Each row below holds a small network's activations on one input, seen along a few directions.
In each table, some parts of the input vary, and every possible input appears once, in random order.
Descriptions start from the smaller parts, as in this example, which fits no table here: ring(5) and (point or ring(11) or (values(3) and line(6))).
Shared parts are said once, and a part with two or three values counts as separate values.

Other details of the inputs shift rows strongly along two fixed directions, in all tables alike. That doesn't count.

Table:
row 1: [  2  14 -20 -22  18  10  -8  16 -16 -14   7   1   1  27  27  22]
row 2: [-28  25   9 -30  48   0 -16  25 -10   4   4 -12 -10  16  53  -2]
row 3: [-19 -38  28  15  21   5  -1  29 -14  11  -2 -28  61 -24  -5 -24]
row 4: [ -9  39  13 -25  32 -22  -2  34 -11   1   4  -7   3  20  48  -3]
row 5: [ 11  16 -14  -7  -3 -18  -4   2  -4  -8   1  17 -32  21  29  13]
row 6: [-25 -22  30  -3  17  -9   8  11  15  11   7 -33  55 -21 -15 -33]
row 7: [-10  27   6 -24  36 -30 -10  45  -8   2   3 -11  -1  18  36  10]
row 8: [ 19   0 -20  -2 -27  26  -5 -18   1  -6   0   7  -7   5 -13  20]
row 9: [-19 -10   8  -7  40 -17 -17  39 -17  -4   7 -23  39  13  33  -3]
row 10: [-13  25   1 -37  48 -18  -5  16  -1  13   8 -15  19  34  34  10]
row 11: [ 22  26 -25 -11 -26   9   9 -20  -4 -11  -3  32 -47  16   8  21]
row 12: [  9 -33  -4  26 -33  29  23 -56  17   6  -8   1   4 -16 -54  -8]
row 13: [ 22 -38  -1  15 -32  22   9 -39  17   9   4  13   2 -23 -49  -1]
row 14: [  5  12  -9 -18  10  -2 -19  15  -3   0   6  -2   6  21  25  27]
row 15: [  9 -17   3  26 -44  25  17 -25   0   3  -8  15 -11 -27 -52 -16]
row 16: [ -1 -11  14  15 -16   6  11  -5  -5   2 -10  -6  11 -35 -36 -19]
row 17: [ -6  -2  -9   6  -9  32   2 -30   5 -11  -5   9 -39  -3   2   3]
row 18: [-13 -37  23  25  -1  27   2 -14   1  17  -9  -7  -1 -35 -13 -24]
row 19: [-14 -41  19  31  -4  20  -3 -19   1  12  -8  -9  -3 -33 -14 -28]
row 20: [-20 -21  41  14   9 -16  10  28  -5  23  -9 -20  40 -31   1 -39]
row 21: [ 21  19 -24  -4 -22   6  -1 -13  -2  -8   3  35 -49  20  -2  30]
row 22: [  5   3  -3 -24   7   2  -1  -6  10   3  12  -1   7   8  -3   3]
row 23: [-12  13   0 -25  48 -32 -15  14   0  11  11 -14  16  37  37  12]
row 24: [-13 -23  16  16 -14  14   2   0   6   2  -5 -26  42 -22 -22 -17]
row 25: [ 20 -13 -21   9 -26  12 -14 -20   2  -8   1   9 -10   8  -9  23]
row 26: [ -9  12 -14 -16  21   4  -5  18 -10 -21   6  -8  10  25  28  16]
row 27: [ 21  30 -20   0 -24   9  11 -26   2 -22   0  27 -47  19  10  21]
row 28: [ 27  -3 -30 -12 -16   1  -9 -36  13 -10  14  26 -32  21  -7  30]
row 29: [ 18 -31   8  35 -44  21  16 -27   5   6 -17  19 -10 -31 -48 -16]
row 30: [ 22  26 -30 -11 -20   9   3 -13  -2 -16  -2  24 -49  15  -6  28]
row 31: [ 14  10  -9   1 -23  12   8 -14  -1  -6 -10  22 -25   2 -14   2]
row 32: [  8  22   0  -6  12 -22  -7  12  -5  -5   5   8 -21  23  37   8]
row 33: [-20   8  18  -8  34 -37 -11  46  -6   4   2 -24  18   4  24 -12]
row 34: [-13 -14  17  26 -25   9  15  -8   3   0  -6  -4  11 -27 -38 -26]
row 35: [-10 -11  16  22 -20   6  16  -7   5  -3 -14  -1  11 -23 -28 -27]
row 36: [  9  26   3 -11  13 -15  -1  15  -6   0   4  10 -19  20  36  12]
row 37: [  0  31 -13 -12   1 -10   0  -1  -4 -21   0   6 -22  10   7  17]
row 38: [ 20  14 -27   2 -24  -1  -6 -17  -1 -13   5  32 -51  23  -2  26]
row 39: [-25  -7  15   2  21 -11   1  23  12  12   6 -33  58 -19  -2 -26]
row 40: [-31  -7  36   9   9 -16  15  23  -2   8  -9 -26  41 -25   3 -42]
row 41: [ 18 -36   3  42 -47  15  12 -31   7   1 -16  17 -13 -28 -49 -19]
row 42: [ 31   8 -46  -3 -18   4 -13 -27  12  -8  11  26 -31  20  -1  36]
row 43: [-17 -16  18   3  16  -3   1  22   8  23   3 -31  61 -29 -13 -32]
row 44: [ 33  12 -43  -8 -17  12  -8 -23  12  -3  10  29 -29  17  -2  40]
row 45: [  0  23  -6 -14  20 -30 -15  18 -10 -11   4   0 -15  16  24  15]
row 46: [-17 -11  19  18  -7  -3  14   9   4  -2  -9 -20  20 -28 -26 -26]
row 47: [-10  17   3 -30  50 -24 -10  17   0  17   9 -12  18  33  36  16]
row 48: [ -8 -12  24  12   5 -12   3  16  -7  10  -7 -14  23 -31 -16 -18]
Each input here is: line(4) and (point or line(5) or line(6)).
- Changing only the line(4) part turns row 24 into row 8. The same change can be made to row 26. Which row results? => row 1
- Changing only the line(4) part turns row 37 into row 45. The same change can be made to row 27. Which row results? => row 32
- Which other rows does row 39 become when the line(4) part takes its other values? List them by row number. => row 42, row 43, row 44
- Which other rows agree with row 3 in the line(4) part? List them by row number. => row 7, row 13, row 14, row 18, row 20, row 21, row 29, row 36, row 44, row 47, row 48
- A walk changes only the line(6) part. It starts at row 4 and steps to row 11. List the rest of the walk in order. => row 31, row 15, row 30, row 16
- A walk changes only the line(5) part. It starts at row 23 and steps to row 28. List the rest of the walk in order. => row 42, row 25, row 9

Table:
row 49: [ -1  39 -15 -46  35 -10  -8  20  -5   2  14   2   3  38  38  30]
row 50: [-11   9   2 -21  42 -10 -19  30 -16   7   7  -6   4  21  47  14]
row 51: [-13   0  26  14   7 -36  12  32 -12  -5  -7 -16  38   2   8 -24]
row 52: [  9  38  -7 -22  -7   0   6   3  -1  -2   1  16 -23  12  13   9]
row 53: [ 27  -1 -34  -5 -21   3 -10 -14   7 -14   8  16  -4  23  -1  32]
row 54: [ 40   7 -45   0 -33   9 -10 -29   4 -20   7  29 -31  24 -15  46]
row 55: [ -6 -16   8   5   7 -15  -6  22  -4   4   4 -17  41 -11 -13  -5]
row 56: [ 22 -24 -16  18 -27  15   1 -48  18   5   3  13 -14  -5 -34  10]
row 57: [-11 -18  34  27   1  -4  14   9 -17   5 -16  -4  10  -7  12 -30]
row 58: [-15  -6  31  17   6  -3   1  27 -10  10  -9  -6   6 -25  16 -30]
row 59: [ -5  26  -7 -28  38 -11 -22  29 -15   1   5   7 -24  32  51  22]
row 60: [-12  -3  29  -4   8  -1  11  17  -1  16  -5 -15  28 -23 -17 -23]
row 61: [ -4 -18  11   8   5 -16  -3  23  -4   3   1 -19  40 -18 -19 -14]
row 62: [  8 -29   2  16 -12   4   5 -27  12  10   0   1   1 -21 -36 -11]
row 63: [-12 -14  25  16   6   1   0  16 -11  14 -13  -8   2 -26   3 -23]
row 64: [ 21  -3 -20  -2  -5  18  -9 -14 -10  -4   1  23 -38  10   8  23]
row 65: [ 30  16 -40  -5 -27   2  -8 -14  -1 -19   3  30 -39  21 -14  39]
row 66: [  9  28 -29  -5 -26  19   0 -26   0 -28  -1  25 -60  13   5  21]
row 67: [  0  17 -13 -28  36  -6 -22  21 -10   1  12   1  -9  39  60  28]
row 68: [ -2  18 -15 -10  -2  10  -3 -10  -2 -21  -1   8 -38  10   3  18]
row 69: [ 15 -36  -1  26 -20  30  -3 -25  -2  10  -5   7  -3 -17 -20   0]
row 70: [ 22 -16  -3  29 -46  30   7 -30  -5  -1 -12  29 -46 -23 -22  -5]
row 71: [-28 -20  13   6  16   9  -1   6   0   1   1 -27  34 -17  -9 -17]
row 72: [  3 -34  22  29 -19  19   5  -8  -8  11 -13   3  -8 -36 -28 -20]
row 73: [-13  15  13 -28  36 -11   0  30  -5  13   6 -18  34   4  15  -7]
row 74: [  9 -30   4  10 -22  28  14 -24  12  16  -1  -5  38 -19 -33 -13]
row 75: [ -3  55  -7 -41  29 -18  -2  27  -6   0   3   4 -14  28  40  18]
row 76: [ 35  34 -46 -30 -12  20  -3 -31   5 -11  11  33 -39  43  10  53]
row 77: [ -9 -35  19  12  12  10  -8   8  -3  18  -1 -17  37 -14  11 -17]
row 78: [-14   8 -14 -20  22   6 -13   2   5 -13   9 -12  12  24  31  14]
row 79: [ -1 -23  -8  16 -18  29   6 -28   3 -10  -4  -2  -5 -20 -34  -6]
row 80: [-12  -9   8  -6  25 -18  -6   4   7  14   9 -13  19   1   3  -4]
row 81: [  8   6   9  12 -29  15  22  -8   6   5  -8  11  -3 -25 -24 -17]
row 82: [ -7  14  -4 -19  26 -22 -11   7   6   6   8   0 -10  18  15   9]
row 83: [-17  -2  26   5   8 -23   2  10   7  14  -1 -13  11 -19  -1 -30]
row 84: [ -9 -12   9  28 -23  13  23 -24  -4 -18 -14   0  -7  -6 -16 -19]
row 85: [-16  30   6 -24  37 -37 -10  24   3   6   4  -8  -9  16  34   1]
row 86: [ -8  32 -12  -6  -2   4   0   2   0 -23  -1   9 -34  10  21   7]
row 87: [ 16 -31  -8  21 -28   8   2 -12   7   0   1  -4  25 -13 -35   0]
row 88: [ 19  13 -24 -21  -5  17   3 -16   7   1   9  11  -4  25   5  26]
row 89: [ -9  -7   1  19 -19  19   9 -17   2  -9 -12  -4 -14 -24 -24 -13]
row 90: [-14  23  15  -4  14 -36  -4  50  -6  -4   2 -12  22  -4  22 -13]
row 91: [  9  26 -15 -26   5   6   2  -1   0   1   4  13 -15  19   4  19]
row 92: [-29  -9  14   2  17   5  -2  11  -1  -1  -3 -23  21 -14  -7 -20]
row 93: [-14  10  19   1  12 -25   2  15   9   8   1  -6   1  -9  12 -20]
row 94: [ 11  -6   2  21 -37  -4   6   0  -1  -6  -6   7  -2 -23 -29 -11]
row 95: [ -6  10   8   1   4 -26  -3  31  -5  -1  -4 -11  14  -9   1  -6]
row 96: [  7 -19  12  31 -28  -5  24 -34   6   0 -11  11 -12  -6 -25 -19]
row 97: [-20 -18   9   7  12  12  -4  -2   3  -1   1 -25  31 -11  -7 -13]
row 98: [-13  -1  22   0  14 -29  -5  40  -7   2  -1 -20  31 -14  -4 -13]
row 99: [ 28   2 -38  -9 -14   8  -6 -41  17  -6  12  24 -37  30   0  36]
row 100: [-18  22  29 -12  23 -23  20  27 -10   5  -5 -12  30  16  27 -20]
row 101: [  4 -30   0   9  -6   3  -1 -25  19  12   5  -5  20  -6 -15  -7]
row 102: [  0 -29 -11  18 -21  34   5 -33  10  -8   0  -7   6 -11 -27  -2]
row 103: [ -1   0   6  -3   6 -15  -2  -4   7   5   2   2 -15  -2  -7   0]
- What do these inputs look like to the network? => values(5) and (point or line(10))
- Changing only the values(5) part turns row 72 into row 103. The same change can be made to row 70. Which row results? => row 83
- Which other rows does row 86 become when the line(10) part takes its other values? List them by row number. => row 66, row 68, row 71, row 78, row 79, row 89, row 92, row 97, row 102
- Which other rows does row 77 become when the values(5) part takes its other values? List them by row number. => row 53, row 74, row 78, row 101
- Which other rows agree with row 55 in the values(5) part? List them by row number. => row 51, row 53, row 54, row 61, row 65, row 87, row 90, row 94, row 95, row 98

Table:
row 104: [-17  17   8 -20  37 -21   0  24   3   6   7 -21  36  15  21  -2]
row 105: [ 27  18 -33 -16  -8   4  -8 -15  -3 -24   7  28 -48  32  24  40]
row 106: [ 17   7 -17  -5  -9   7  -5 -12   4 -12   3  12 -28   8   9  21]
row 107: [ 17  27 -36 -19  -1  10  -9 -21  -4 -15  10  27 -55  29  18  38]
row 108: [ 16 -10 -13  10 -12   3   4  -9  -1  -4   1   7   5   3 -17  11]
row 109: [ 10 -17 -10  16 -21  18   0 -20  -5  -8  -8  13 -21  -4 -10   2]
row 110: [-15   8   6  -8  22  -8 -13  20  -6   2  -3 -12   3   6  27  -2]
row 111: [  2 -18   4  14 -16  16   8 -18  12   5   0  -3  16 -14 -28 -18]
row 112: [-11 -33  23  27  -3   4   3   2  -8  10  -4 -16  28 -29 -16 -29]
row 113: [ -5  -9  28  18 -15   6  21  14  -6  15 -13  -6  12 -34 -18 -35]
row 114: [  5 -15   0   7 -15  10  10 -22   9   7  -4  -7  17 -12 -29  -9]
row 115: [  9  -9  -5  -1  -6  12   2 -15   4  -6   2   5 -14  -8 -10   4]
row 116: [ -5  -4  27   3  23 -46  -6  24   2  24   1  -5   9  -3  15 -19]
row 117: [ 23   7 -27 -10 -11   0  -6 -12  -4  -9   2  15 -16  22   2  27]
row 118: [-34  15  18 -27  54 -22 -15  43 -10   6   2 -25  21  11  43 -11]
row 119: [ 11  -7 -14  14 -27  26  10 -42   4  -4   0  15 -26  -4 -20   4]
row 120: [ 16 -13 -14  23 -30  23   1 -31   0  -2  -2  14 -26 -13 -21   7]
row 121: [ -9  52   1 -30  24 -32 -11  30  -9 -17  -2   6 -18  28  39  16]
row 122: [  6  36 -25 -35  28 -16 -10  13  -1  -9  13   8 -13  39  28  36]
row 123: [ 23  18 -31 -21 -15  10  -6 -20   4 -12  10  27 -39  28   1  40]
row 124: [  9 -17  -2  19 -14   7   6 -10   6   5  -3  -5  18 -17 -29  -1]
row 125: [ -5  40 -18 -19   2 -31   1  21   0 -24   4   6 -26  27  22  13]
row 126: [-16  19   0 -20  25  -5  -5   7  -2  -2   0  -6  -5  20  32   1]
row 127: [-22 -36  37  27  10   1   4  16  -8  14 -10 -24  34 -27  -9 -35]
row 128: [ 29   5 -34  -4 -27  23  -3 -31   8 -12   6  30 -40  13 -19  25]
row 129: [-10  17  -8 -25  26 -11 -10  18  -1   0   8   2  -1  15  28  12]
row 130: [-20 -22  23  14   8  -4   0  19   3  16  -3 -21  42 -29  -4 -26]
row 131: [-13 -25  27  13  -2  -3   0  13   3  17  -1 -24  45 -25 -18 -22]
row 132: [  1  -3  17  19 -23   5  17  -3  -2  -1 -14   7  -4 -26 -24 -21]
row 133: [-12 -24  20   5   7  -3   3   9   2  18  -2 -25  45 -26 -25 -25]
row 134: [ -3 -21  15   8  -5  -3   1   8  -3   6   1 -10  30  -8 -11 -10]
row 135: [-20  12  17 -21  37 -16  -2  22   2   1   7 -22  22   8  33 -10]
row 136: [-27  21  20 -33  44 -28  -8  38   0   9  12 -27  40  21  38  -5]
row 137: [  5 -27  -1  21 -21  13   5 -13   1   1  -4   8   6 -17 -19  -7]
row 138: [-14  14   4 -17  30  -5  -8  16  -6   0   2  -4 -12  17  27   8]
row 139: [ 17  -4 -17   3 -19   7  -3 -16   4   1  -2   5  -4  -1 -16  14]
row 140: [ 14   9 -18  -8  -1  -1 -11   3  -2 -10   7  13 -11  22  12  17]
row 141: [ -2  -1  12  23 -26  -6  12  -4   1  -7  -6  -2   0 -25 -30 -18]
row 142: [ 21   8  -4  16 -37  18  19 -20  -7  -4 -11  26 -32 -14 -22  -4]
row 143: [-24   9  18  -7  36 -14 -11  34  -7   7  -1 -20  12   8  35  -5]
row 144: [ -5 -20   4  15 -15  16  12 -21  10   7  -3   0  12 -19 -21 -15]
row 145: [ 18  -7 -14  12 -25  17  -3 -17   8  -2   0  11 -10  -4 -19   6]
row 146: [ -8 -18  13  18 -10  20  13 -21   5   5  -8  -3  -2 -12 -17 -15]
- What do these inputs look like to the network? => point or line(6) or (line(4) and line(9))
- What sort of input is row 130? => line(4) and line(9)
- Which other rows does row 118 become when the line(9) part takes its other values? List them by row number. => row 107, row 115, row 122, row 123, row 128, row 129, row 133, row 138
- Which other rows does row 105 become when the line(9) part takes its other values? List them by row number. => row 108, row 109, row 112, row 117, row 127, row 134, row 137, row 140
- A walk changes only the line(6) part. It starts at row 113 and steps to row 142. List the rest of the walk in order. => row 132, row 121, row 141, row 125
